Each row below holds a small network's activations on one input, seen along a few directions.
Each table varies a few parts of the input and shows all the possible inputs, shuffled.
Descriptions start from the smaller parts, as in this example, which fits no table here: one of 4 places along a line, together with either a single point or one of 9 places along a line or (one of 3 separate values, together with one of 5 places around a ring).
Shared parts are said once, and a part with two or three values counts as separate values.
In the rows, zero is written as 128.

Other details of the inputs vary at random and push rows far along two fixed directions, the same in every table; ignore that.

Table:
R1: [169 123 136  47  86  87 145 136 186  88  81 120]
R2: [156 152 150  50  52  30  99 143  98  38 122 159]
R3: [135  86  88 167 182 177 132 186 103  92  78 205]
R4: [153 199 139 103  75 141  78 108 162 151 165  73]
R5: [120 167 193 124  74 117 158  61 125 150 137 104]
R6: [102 165 108 163 152 138  81  87 115 201 153 107]
R7: [149 106 157 100  72  89 149 173 129 130  55 139]
R8: [106 118 141 187 155 169 162  76  93 127 186 111]
R9: [ 62 107 121 153 147 129 109  97  94 196 130 152]
R10: [149 187 186 123  82 130 137  72 125 142 158  68]
R11: [140  82  74 188 174 148 164 179 107 101  87 178]
R12: [188 120 130 118  84 149 146 177 160  70 117 127]
R13: [165 142  57 194 166 150 166 221 125 122 126 178]
R14: [156 149 148  80  87 115 202 122 154  70 105 130]
R15: [167 100 150  53 128 103 128 176 165  74  86 123]
R16: [120 101  91 191 162 105 179 172 121 149  70 203]
R17: [146 195 182 120  78 132 134  65 126 143 153  75]
R18: [118  99  49 142 185 124 175 153 142 110  85 213]
R19: [116 123 196 104 118 112  87 124 145 143 120  95]
R20: [107  87 131 162 188 174  85 125 102 135 162 119]
R21: [128 117 118 206 150 127 235 151  94 123  95 207]
R22: [125 126  30 144 173 144 177 167 167  96 120 220]
R23: [146 113 154  98  70  90 148 167 128 131  49 145]
R24: [178 140 149 114 124 120 113 208 130  98  77 117]
R25: [159 134 158 102  68  82 150 145 157 132  55 142]
R26: [122 122 165  42 133 123  75  94 162 120 144  82]
R27: [177 137 119  62  78 108 158 170 208  72 122 118]
R28: [ 75  90  92 109 180 135 110  95 110 157 165 120]
R29: [131 113  81 190 152 128 184 200 141 128 115 197]
R30: [118 129 163  41 131 125  69  88 165 123 141  88]
R31: [133 143 182 130  92 153 141  59 121 114 167  76]
R32: [ 69 130 109 134 157  71  71  87  53 117 215 162]
R33: [119 142 172  65  80  46  59  86  92  92 199  96]
R34: [ 69 129 122 161 144 120 112  78 123 198 131 143]
R35: [142 120  89 181 200 144 133 216 102 112  80 181]
R36: [ 95 134 107 157 156 138  89 117  88 190 147 108]
R37: [ 92 114 104 166 163 162  94  81 111 153 152 113]
R38: [176 151 147 105 115 124 107 196 135  96  64 124]
R39: [125 113 150  95  87 147  78  89 122 129 124  89]
R40: [ 75 110 105 122 186 127 109  74 141 164 183 108]
R41: [193 159 142 110  78 101 127 177 149 128  71 109]
R42: [ 82 119 119 134 159  69  78  99  55 110 218 140]
R43: [118 118 198 106 120 109  91 130 144 142 124  88]
R44: [ 80 146  71 122 169 152 114  81 169 145 208 126]
R45: [ 78 149 117 134 159 153 167  54 119 135 184 135]
R46: [169 137 157 133  82 143 186 119 128  71  96 137]
R47: [105 131  90 163 152 182 108  99 133 130 177 132]
R48: [ 97 108 111 164 164 159  96  86 112 153 161 107]
R49: [ 71  96  90 105 174 137 105  85 112 158 162 126]
R50: [129 101 154 104  93 139  87 106 118 127 131  73]
R51: [ 92  85 107 155 153 163  94  99  89 149 146 123]
R52: [ 69 103  84 101 174 142 102  78 111 158 155 135]
R53: [127 148 202 131  82 112 165  80 124 147 152  85]
R54: [108 115 140 191 160 167 166  87  90 124 185 108]
R55: [183 127 125 119  84 151 146 174 161  69 108 131]
R56: [157 140  99 210 162 142 219 166  90 113 105 188]
R57: [123 159 198 125  74 115 160  68 127 148 142  95]
R58: [140 143 140 112  93 161  97  96 157 115 167  83]
R59: [140 110  72 179 165 127 154 207  85 139  76 175]
R60: [124 166  92 175 154 157  99 126 130 172 198 110]
R61: [121 105 149  48 110 109 102 100 140 129 148  65]
R62: [163 136 128  44  79  92 137 120 187  90  70 134]
R63: [147 127 169 103 103 107 126 174 145 106  51 150]
R64: [100 121 112 162 163 135  96 131  87 188 158  98]
R65: [133 115 168 102 121 162  68 113 131 121 137  94]
R66: [198 155 146 107  81  97 132 184 149 121  72  98]
R67: [123 168 157  97  64 122 108  99 171 152 149 103]
R68: [111 128 194  99 114 114  84 116 145 146 116  98]
R69: [170 150 130 104  84 108 122 177 121 127  55 126]
R70: [ 84  98 116 110 211 141  90 104 131 145 170 123]
R71: [126 123  74 187 145 133 179 187 144 129 105 212]
R72: [153  99 159 103  76  86 152 180 127 130  60 133]
R73: [ 98  74 111 162 162 156 103 115  85 148 157 110]
R74: [158 136 151  88  95 112 209 137 151  69 112 121]
R75: [158 143 150  84  93 112 206 128 151  71 109 124]
R76: [137 100  68 178 159 155 153 156 115 103  72 200]
R77: [164 122 161 107  78  76 156 162 155 130  64 128]
R78: [160 153  51 193 160 154 159 207 128 125 117 191]
R79: [129 158 137  52  87 123 100  84 201 123 193  67]
R80: [ 94 138 113 167 139 135 126 120 143 170 175 133]
R81: [ 98 147 119 159 189 154  71 129 106 163 141 125]
R82: [140  77  94 173 189 171 137 196 100  90  88 192]
R83: [101 155 109 168 158 139  84  93 113 204 162 103]
R84: [122 153 140 191 154 146 164 101  93 161 186 103]
Description of these inputs: one of 4 places along a line, together with either a single point or (one of 4 separate values, together with one of 5 places along a line).
- Changing only the place on the line of 4 turns R67 into R71. The same change can be made to R9. Which row results? => R23
- Changing only the place on the line of 4 turns R81 into R38. The same change can be made to R63. Which row results? => R68
- Start at R19 and move only the place on the line of 5, one step at a time. The first step leads to R7. Which rows follow, in order? => R16, R80, R21
- Which other rows does R17 become when the choice among 4 separate values takes its other values? List them by row number. => R5, R45, R46

Table:
R85: [141 113 122  84 122 123 100 150 161 121  98 124]
R86: [ 89 134 128 154 156 153 127  79 135 179 175 100]
R87: [ 91 143 184  84 115 132  57  33 128 152 205  48]
R88: [105 154 164 125 113 135  66  68 129 176 184  62]
R89: [163 139 164  86  90 136 109 133 155 108 116  81]
R90: [ 93 134 105 181 171 136 141 114 102 162 151 151]
R91: [153 162 175  81  70 108 129 112 162 130 132  76]
R92: [163 112  89 144 146 145 173 184 132  85  83 184]
R93: [147 139 134 122 110 110 164 150 137 114 107 142]
R94: [137 117 104  99 138 109 113 172 143 110  91 159]
R95: [ 91 120 108 172 156 140 120 102  91 173 158 133]
R96: [156 132 138 110 111 119 128 158 132  98 111 127]
R97: [ 97 130 101 185 168 139 127 111  95 161 149 151]
R98: [ 94 107  71 189 196 163 165 125 117 144 149 176]
R99: [ 88 128 117 165 159 136 127  88 103 181 169 124]
R100: [155 127 131 135 122 118 140 174 123 106  98 148]
R101: [152 128 151 113  85 110 122 145 127 119 104 115]
R102: [154 154 149 116  89 115 143 138 147 128 110 117]
R103: [148 102 115 134 143 124 158 177 114  87  86 171]
R104: [145 109  89 140 133 123 172 165 119  86  98 181]
R105: [138 132 132  73 110 110  88 147 159 121 110 113]
R106: [108 141 152 131 134 137  84  96 125 160 176  75]
R107: [101 150 137 149 128 140  94  77 120 175 171  93]
R108: [161 142 184  79  73 131 101 126 157 124 119  61]
R109: [158 163 193  71  51 122 108  86 172 146 123  48]
R110: [ 95  99  67 182 196 154 141 132  89 133 157 185]
R111: [ 79 125 131 134 156 142 104  66 112 144 185 115]
R112: [ 96 152 132 122 135 145  94  70 129 150 195  87]
R113: [138 112 118 126 127 117 174 148 131  88  95 171]
R114: [135  99  90 103 141 111 125 182 134 109  80 174]
R115: [159 125 128 139 110 137 141 164 140 115  83 142]
R116: [143 108  94 142 132 118 186 166 127  93  97 181]
R117: [152 130 123 112 107 140 151 141 148  99 109 134]
R118: [ 85  94  92 129 185 124  95 128 116 148 129 157]
R119: [ 81 103  80 195 199 141 161 119  94 166 160 171]
R120: [141 123 135 136 113 115 147 147 114 111  82 150]
R121: [106 127  91 164 174 153 124 121 110 135 163 147]
R122: [ 91 118 136 148 154 137  89  94 101 169 180 100]
R123: [ 80 114 101 186 191 142 145 105  95 165 144 165]
R124: [136 117 133 138 125 120 147 164 112 107  84 161]
R125: [159 135 128 108 109 118 138 154 134  89 111 138]
R126: [152 127 110 129 125 113 178 164 139  91 101 171]
R127: [150 137 116 115 111 120 149 149 135  90 113 145]
R128: [140 116 149 121 123 118 131 150 119 110  96 135]
R129: [159 141 148 115  83 133 129 128 147 129  96 103]
R130: [ 71 123 141 147 162 134 122  69 110 171 178 112]
R131: [152 154 181  91  67 104  95 118 144 125 124  78]
R132: [163 151 175  75  77 116  95 120 155 114 134  63]
R133: [156 121 143  99 100 115 122 145 130 107 118 108]
R134: [154 137 122 119 112 119 161 144 150 101 113 145]
- Describe the family of inputs behind these rows. => one of 5 places along a line, together with either a single point or one of 9 places around a ring
- Changing only the place on the line of 5 turns R93 into R86. The same change can be made to R100. Which row results? => R108
- Which other rows does R101 become when the place on the ring of 9 takes its other values? List them by row number. => R95, R99, R104, R110, R116, R119, R122, R133
- Which other rows agree with R132 in the place on the line of 5? List them by row number. => R88, R91, R102, R105, R106, R107, R112, R121, R134

Table:
R135: [130 138 172 109  90 103 153  98 127 126 118 111]
R136: [ 54 125 101 238 212 182 129  70  71 203 204 131]
R137: [123 141 210  73  78 103   9  92 115 173 142  25]
R138: [ 86 140 120 193 168 166 122  79  99 167 201 112]
R139: [ 85 109  82 140 197 144 118 113 119 124 180 152]
R140: [ 77 128 138 153 152 139 134  51  95 158 188 113]
R141: [ 77 101  60 181 207 135 146 133 108 154 134 199]
R142: [177 169 199  76  31 101 116 127 166 137  97  62]
R143: [165 120  92 107 120 109 184 180 134  56  96 188]
R144: [145 143 134 126 106 128 114 145 151 148 100 112]
R145: [ 81 126 106 157 179 167  80  92 129 190 179  97]
R146: [201 115 101 116 112 137 163 224 160  71  39 173]
R147: [ 92 149 179  89  96 105  86  41 136 172 186  59]
R148: [168 160 204  39  26  96 124  80 163  84 139  59]
R149: [149  95  80 112 155 128 163 185 143  73  87 191]
R150: [132  80 112 128 150  94 121 195  85  98  61 193]
R151: [124 136  88 176 164 155 143 142 117 131 153 156]
R152: [135  98  80 122 152 125 159 175 141  93  86 189]
R153: [194 125  99 128 125 133 162 219 148  68  65 171]
R154: [167 161 202  96  44 110 134 119 150 134 104  68]
- Describe the family of inputs behind these rows. => one of 2 separate values, together with either a single point or one of 9 places around a ring
- Changing only the choice among 2 separate values turns R147 into R142. The same change can be made to R141. Which row results? => R144
- Which other rows does R145 become when the choice among 2 separate values takes its other values? List them by row number. => R152
- Which other rows does R149 become when the choice among 2 separate values takes its other values? List them by row number. => R146
